Each row below holds a small network's activations on one input, seen along a few directions.
Each table varies a few parts of the input and shows all the possible inputs, shuffled.
A made-up example of a description, with smaller parts first: one of 3 separate values, together with either a single point or one of 11 places along a line or (one of 4 places along a line, together with one of 5 places around a ring).
Shared parts are said once, and a part with two or three values counts as separate values.

Other details of the inputs shift rows strongly along two fixed directions, in all tables alike. That doesn't count.

Rows:
r1: |  37 |   7 | -30 | -11 |  49 | -15 |   6 |  14 | -35 | -12 |   2 | -81 |
r2: |  24 | -32 | -17 |  -2 | -11 | -19 |  42 |  16 |  -2 |  17 | -45 |  23 |
r3: | -27 | -23 |  -2 |  15 | -29 | -10 |  32 | -32 |  22 |  22 |  -1 |  56 |
r4: | -15 | -41 |   0 |  28 | -23 |   8 |   9 |  20 |  40 |  20 |  -1 |  49 |
r5: |  28 |   4 |  17 | -47 |  15 |  -5 |   4 |  -1 | -17 |  16 | -40 |  27 |
r6: | -14 |  -1 |  16 | -41 | -19 |   2 |   8 |   7 |   3 |  28 | -37 |  51 |
r7: | -45 |  22 |   2 |  39 | -16 |  15 |  -7 |  18 |  21 |  -7 |  37 |  16 |
r8: | -29 | -12 |  -4 |  17 |  -6 |  12 | -36 | -10 |  55 | -12 |  55 | -30 |
r9: |  -6 | -19 |  26 | -41 | -26 |   1 |   1 |  17 |   7 |  22 | -51 |  33 |
r10: |  43 | -34 | -34 | -43 |  38 | -14 |   6 |  38 |  -7 |  24 | -32 | -16 |
r11: |  38 |  23 |   2 |  13 |  32 |  -9 |   9 |  21 | -42 | -22 | -22 | -48 |
r12: | -20 | -34 | -17 |  61 | -60 |  61 | -34 | -56 | -32 | -52 |  68 | -29 |
r13: |  46 |  28 |  34 | -26 |  19 | -23 | -25 | -12 | -37 | -21 | -17 | -51 |
r14: |   0 |  31 |  -9 |  36 |  11 | -11 |  14 |  -8 | -16 | -22 |  29 | -17 |
r15: |   7 |  22 |  20 |  31 |   0 | -18 |  -4 | -28 | -20 | -26 |  10 | -48 |
r16: |  28 |  25 |  -1 | -50 |  45 | -13 | -21 | -21 | -24 |  -7 |  14 | -43 |
r17: |  -2 |   0 |  -5 |   7 |  21 |  -9 |  -7 | -30 |  -7 | -16 |  30 | -72 |
r18: |   4 |  36 |  11 |  10 |   8 |  -1 | -25 |  -9 |   7 | -18 |  30 | -11 |
r19: |  41 | -13 |  27 | -47 |   8 |  -9 |  -5 |  10 | -16 |  12 | -55 |   8 |
r20: |   3 |  46 |  -6 |   0 |  21 |  -2 |  12 |  25 | -41 |  -9 | -16 | -19 |
r21: |  14 |   0 |  14 | -42 |   1 |   2 | -14 |  48 |  -8 |  17 | -56 |  13 |
r22: | -23 | -39 | -36 |   1 |  -3 |   4 |  16 |   2 |  46 |  32 |  26 |  42 |
r23: |  27 | -11 | -29 | -57 |  40 | -17 |  26 |  -8 | -24 |  23 | -35 |  -4 |
r24: |  37 |  25 |  24 | -13 |  29 |  -1 | -33 |  18 | -20 | -16 | -17 | -39 |
r25: |   7 | -11 |   0 | -17 |  -2 |  -3 |  32 | -11 |  -5 |  25 | -39 |  43 |
r26: | -41 |  -3 | -31 |  36 |   3 |   5 |  14 | -18 |  28 |  -8 |  65 | -11 |
r27: |   5 |  28 |  -5 |  29 |  14 |  -7 |  -7 |   5 |  -3 | -17 |  35 |  -8 |
r28: | -26 |  14 |   1 |  47 |  -6 |  12 |  -5 |   3 |  26 | -11 |  46 |  16 |
r29: | -39 | -25 |  -2 |  26 | -41 |  11 |  29 |  22 |  26 |  14 | -15 |  38 |
r30: |  47 |  -8 |   5 | -42 |  11 | -17 | -10 |  26 |  -5 |  12 | -52 |   6 |
r31: | -35 | -26 |   1 |  22 | -34 |  13 |   8 |  34 |  35 |  17 |  -8 |  44 |
r32: |   1 |   6 | -37 |  23 | -15 |  38 | -27 | -51 | -71 | -62 |  45 | -33 |
r33: |  14 |  16 |   5 |  38 |   5 |  -8 | -14 |  16 |  -2 | -25 |  28 | -36 |
r34: | -50 |  -7 |   5 |   9 | -34 |   7 |  24 | -10 |  19 |  19 | -11 |  54 |
r35: | -22 |  42 |  19 |   5 |   1 |  15 | -26 |  11 |   2 | -11 |  17 |  -6 |
r36: | -24 | -39 |  13 |  23 | -34 |   4 |  20 | -18 |  29 |  20 | -14 |  40 |
r37: | -23 | -58 |  -1 | -21 | -27 |   0 |  -3 | -23 |  55 |  27 |  14 |  23 |
r38: |  -2 |  32 |  16 |  10 |  11 |   8 | -27 |  -2 |   6 |  -9 |  24 |  -4 |
r39: |   8 | -25 | -28 | -50 |  14 |  -1 |   4 |   5 |  30 |  33 | -12 |  28 |
r40: |  39 |   7 |  11 | -53 |  11 | -19 |   7 |  -7 | -20 |  14 | -39 |  24 |
r41: |  -2 |  32 |  -3 |  35 |  13 |   1 |  12 |  -3 | -15 | -16 |  22 | -14 |
r42: | -51 |  14 |  27 |  44 | -33 |  11 |  -5 | -13 |  10 | -16 |  20 | -16 |
Description of these inputs: one of 2 separate values, together with either a single point or (one of 4 places along a line, together with one of 5 places around a ring).
The inputs of r4 and r28 match in every part but the choice among 2 separate values. If r24 is changed in the same way as r4 into r28, which row does it become?
> r38
The inputs of r21 and r35 match in every part but the choice among 2 separate values. If r42 is changed in the same way as r21 into r35, which row does it become?
> r34
Change only the place on the ring of 5 in r15. List by row number the other rows that result.
> r2, r13, r30, r33
Start at r37 and move only the place on the ring of 5, one step at a time. The first step leads to r8. Which rows follow, in order?
> r10, r1, r17

Rows:
r43: | -43 |  19 |  -7 |  42 |   1 |  -8 |  11 | -20 |  36 |  -9 |  62 |  -7 |
r44: |  -9 |  21 | -12 |  48 |  -5 |  19 |  -8 | -11 | -44 | -45 |  37 | -42 |
r45: |  -7 | -34 | -14 | -11 | -17 |  17 | -15 | -40 |   7 |  -2 |  21 |   3 |
r46: |  43 |   0 |   0 | -37 |  33 | -11 | -14 |  15 | -14 |   5 | -18 | -40 |
r47: |  38 |   8 | -10 |  -7 |  33 |  -8 |   4 |  37 | -23 |  -1 | -27 | -33 |
r48: |  42 |  -5 | -31 | -14 |  29 |   2 |   2 |  24 | -30 |  -4 | -18 | -32 |
r49: |  30 |  17 |  -4 |  -2 |  13 |   0 |  12 |  22 | -59 | -12 | -38 | -19 |
r50: | -40 | -47 |   7 |   5 | -44 |  16 |  -3 | -36 |  49 |  14 |  21 |  40 |
r51: | -47 |  -5 |  16 |  43 | -28 |   5 |   3 |  21 |  65 |  16 |  21 |  44 |
r52: |  -4 | -38 | -11 | -14 | -34 |   3 |  44 |  28 |   0 |  35 | -68 |  73 |
r53: |  34 |  21 |  14 | -26 |   9 |  -9 |  -4 |  -1 | -49 | -14 | -38 | -13 |
r54: |  14 |  10 |  -3 | -47 |  34 | -23 |  36 |  27 |   9 |  41 | -48 |  46 |
r55: | -20 |  46 |  39 |  23 |  13 |  -5 | -45 |   0 |  28 | -22 |  54 | -46 |
r56: |   6 |   3 | -11 |  12 |  13 |   9 | -34 | -19 |   3 | -25 |  56 | -62 |
r57: |   4 | -48 | -19 | -20 | -13 |  -7 |  34 |  44 |  33 |  46 | -59 |  61 |
r58: | -55 |   5 |  22 |  48 | -50 |  16 |  12 |   8 |  31 |   8 |  11 |  56 |
r59: |  27 | -23 | -35 | -37 |  29 | -19 |  45 |  10 |  -4 |  40 | -40 |  28 |
r60: | -37 | -40 |   4 |   6 | -32 |   0 |  -3 |   0 |  70 |  23 |  21 |  33 |
r61: | -36 | -39 |   9 |  26 | -54 |  15 |  10 | -30 |  22 |   3 |   8 |  53 |
r62: | -21 |  58 |  46 |  37 | -10 |   4 | -34 | -20 | -12 | -40 |  37 | -24 |
r63: |  26 |  29 |  30 | -50 |  26 | -12 | -23 |   6 | -20 |   3 | -36 | -11 |
r64: |  33 |  11 | -44 | -17 |  44 | -14 |  12 | -13 | -39 |  -8 |  13 | -37 |
r65: |  42 |  -4 | -13 | -29 |   8 |   4 |  -2 | -17 | -62 | -17 | -25 | -16 |
r66: | -19 |  34 |  28 |  21 |   0 |   6 | -43 | -36 |   4 | -36 |  54 | -54 |
What do these inputs look like to the network?
> one of 4 places along a line, together with either a single point or one of 5 places around a ring
The inputs of r44 and r58 match in every part but the place on the line of 4. If r45 is changed in the same way as r44 into r58, which row does it become?
> r63
Change only the place on the ring of 5 in r66. List by row number the other rows that result.
> r52, r53, r57, r60
Change only the place on the line of 4 in r62. List by row number the other rows that result.
> r53, r61, r65
